A small network was shown many inputs. Here are its activations along a few directions, one row for each input.
In each table, some parts of the input vary, and every possible input appears once, in random order.
A made-up example of a description, with smaller parts first: one of 6 places along a line, together with either a single point or one of 9 places along a line or (one of 3 separate values, together with one of 8 places around a ring).
Shared parts are said once, and a part with two or three values counts as separate values.

Other details of the inputs vary at random and push rows far along two fixed directions, the same in every table; ignore that.

Table:
r1: [-34   6  34 -44   9   5  16  45  17 -28   5  -6  20]
r2: [  5  29  77   0 -30   3  -5  26 -35  59  -7  -4  17]
r3: [ 14  -1  46   3 -13  -7  -8  -9  16  23 -17  18  26]
r4: [ -6   0 -31  19  14  -7  17 -16  25 -16  28  31   6]
r5: [ 18 -44 -39 -23  13 -22  -4 -45  32  -8 -27  19   4]
r6: [ 21 -47 -12 -22  -8 -20 -35 -24 -21  16 -57  -9  -9]
r7: [ 10 -14  14   6 -26  -9 -29  -6 -27  10 -22  -5 -12]
r8: [-25  75   6  65  21  27  41  46  16   3  54  20  11]
r9: [ 19 -34 -56 -23  11  -9  -3 -43   8 -12 -16 -12 -18]
r10: [-41  72 -56  96  26  32  54  24  21 -55 113  24 -26]
r11: [-25 -52 -52 -49   9  -9 -15   6  -2 -77 -11 -23 -31]
r12: [ -3  24  -3  35   0  12  10  -5  14 -14  28   3  -4]
r13: [ -3  20  -5   7   0   5   6  11 -12  16   5  -7  -8]
r14: [ -7   3 -33  41   1   8  -8   7 -14 -19  16  -1 -26]
r15: [-36 -10 -11 -31  26   0  19  26  41 -63  20   7   8]
r16: [ 18 -53  -6 -20 -23 -25 -35 -33 -29   9 -36  -3 -16]
r17: [-30  -1   6 -44   5   9   4  39  -5 -43   5 -31  -7]
r18: [  9 -42 -66 -12  13 -15   1 -53  14 -29   2   6 -14]
r19: [  3  35  66  -2 -18   2   8  28 -21  60   3   7  31]
r20: [-37  80 -52  85  33  39  42  43   3 -38  83  -3 -31]
r21: [ 18 -44 -53  -3  21  -6  -8 -52  38 -35 -14  10  -7]
r22: [ 15  39 100 -12 -17   6   0  39 -20  88 -36  -2  44]
r23: [ 28 -39 -10 -30  -7  -3 -31 -35 -15   9 -45 -30 -13]
r24: [ 16 -10   9 -12  -9  -5  -3 -20 -12  16  -5  -7  -3]
r25: [ 14 -37 -72   4  21   2  -4 -53  26 -43  -2  -7 -22]
r26: [  0   7  29   4 -17 -10 -12  25 -27  41 -18  11   7]
r27: [  6  43  59  17  -8  20   6  31 -10  44   3  -6  20]
r28: [ -8  26 -32  42  -1  19   3  -2  -8 -32  39 -20 -32]
r29: [ 6  5 41  4 -9 -8  4 -1 14 25  0 31 28]
r30: [  9   3  15   4  12  -4   5  -3  26  17 -17  23  25]
r31: [ 22 -42 -11 -39 -12 -19 -24 -37 -23  17 -36 -17  -7]
r32: [  9   1 -24  16  -1   7  -1 -24   2 -21  16 -18 -19]
r33: [ -5 -50   0 -89   4 -11 -11  -1   6 -37 -35 -35   0]
r34: [  6  33  75  -8 -15  -2  10  30  -3  70 -20  22  41]
r35: [ -8  21  47  15 -27  -8 -10  34 -36  47   2  14  14]
Each input here is: one of 5 places along a line, together with either a single point or one of 6 places around a ring.
The inputs of r2 and r24 match in every part but the place on the line of 5. If r20 is changed in the same way as r2 into r24, which row does it become?
Answer: r22
Change only the place on the ring of 6 in r30. List by row number the other rows that result.
Answer: r3, r4, r5, r21, r29
A walk changes only the place on the ring of 6. It starts at r34 and steps to r18. List the rest of the walk in order.
Answer: r10, r12, r25, r8
A walk changes only the place on the line of 5. It starts at r15 and steps to r1. List the rest of the walk in order.
Answer: r33, r17, r11

Table:
r36: [-10  11 -84  53  23  16  15 -18   1 -52  49 -10 -45]
r37: [  13  -83    0 -106   -3  -24  -31  -28    6  -24  -74  -30    1]
r38: [ 46 -69 -16 -56  -5 -21 -29 -70   7  15 -68 -15   0]
r39: [ -9  11 -86  53  21  17  12 -21   4 -53  48  -9 -45]
r40: [ 39 -80  -9 -61 -20 -33 -46 -57 -19  20 -75 -15  -4]
r41: [-18   8 -81  41  30   7  25 -16  27 -58  50  12 -26]
r42: [-18   6 -82  47  18  10  11 -11   4 -55  52   2 -41]
r43: [ 24  -9  12 -13  -4  -3  -7 -21   5  24 -22  -6  11]
r44: [-18  71  72  44 -19  16  16  67 -22  52  29  19  21]
r45: [-19   3 -82  47  22   7  18 -13  20 -64  53  13 -36]
r46: [-46  68  80   1  -1  25  27  95  -1   7  34   2  31]
r47: [ 37 -78 -11 -62  -6 -32 -32 -61   9  13 -73  -1   8]
r48: [ -7  13 -82  53  20  14  12 -17   2 -47  47 -11 -42]
r49: [-18  70  69  41  -5  15  26  61   1  44  31  28  36]
r50: [  9   3  83 -16 -27 -12 -14  21 -17  59 -32  15  35]
r51: [ 22  -9  16 -13  -3  -2  -4 -20   3  24 -22  -4  11]
r52: [-26 -12 -26 -31  19   8  12  20  14 -57  15 -16 -10]
r53: [ 11   7  77 -19 -16  -8  -6  18  -5  61 -33  17  41]
r54: [ 11   8  77 -18 -17  -8  -8  17  -3  60 -33  18  42]
r55: [ 44 -71 -14 -53 -16 -25 -42 -67 -18  20 -74 -26 -10]
r56: [-20   4 -79  48  22   7  16 -12  18 -65  54  12 -33]
r57: [-19  68  73  42 -17  15  16  66 -25  50  31  17  22]
r58: [-11  77  66  51 -15  23  16  57 -22  52  27   8  16]
r59: [ 19  19  74 -15 -18   0  -3   8  -7  64 -29   2  36]
r60: [-29  -7 -25 -34  18   4  12  19  13 -59  14 -19 -12]
r61: [ -6  11 -80  43  29  18  22 -25  26 -53  50  -2 -31]
r62: [ -4  -5 -37  15   1  -2  -1 -12  -7 -17  15   0 -20]
r63: [-42  68  83  -3  -3  21  26  95  -4  11  31  -2  31]
r64: [ 37 -83  -7 -60 -16 -36 -43 -59  -5  10 -73  -4   3]
r65: [ 10 -23  18 -16 -14 -16 -15 -13  -4  15 -24   8   9]
Describe the family of inputs behind these rows.
Answer: one of 5 separate values, together with either a single point or one of 5 places around a ring
The inputs of r48 and r58 match in every part but the choice among 5 separate values. If r63 is changed in the same way as r48 into r58, which row does it become?
Answer: r37
Change only the choice among 5 separate values in r45. List by row number the other rows that result.
Answer: r50, r56, r64, r65
A walk changes only the place on the ring of 5. It starts at r50 and steps to r53. List the rest of the walk in order.
Answer: r51, r36, r57
Which other rows agree with r56 in the choice among 5 separate values? List them by row number.
Answer: r39, r42, r46, r54, r61
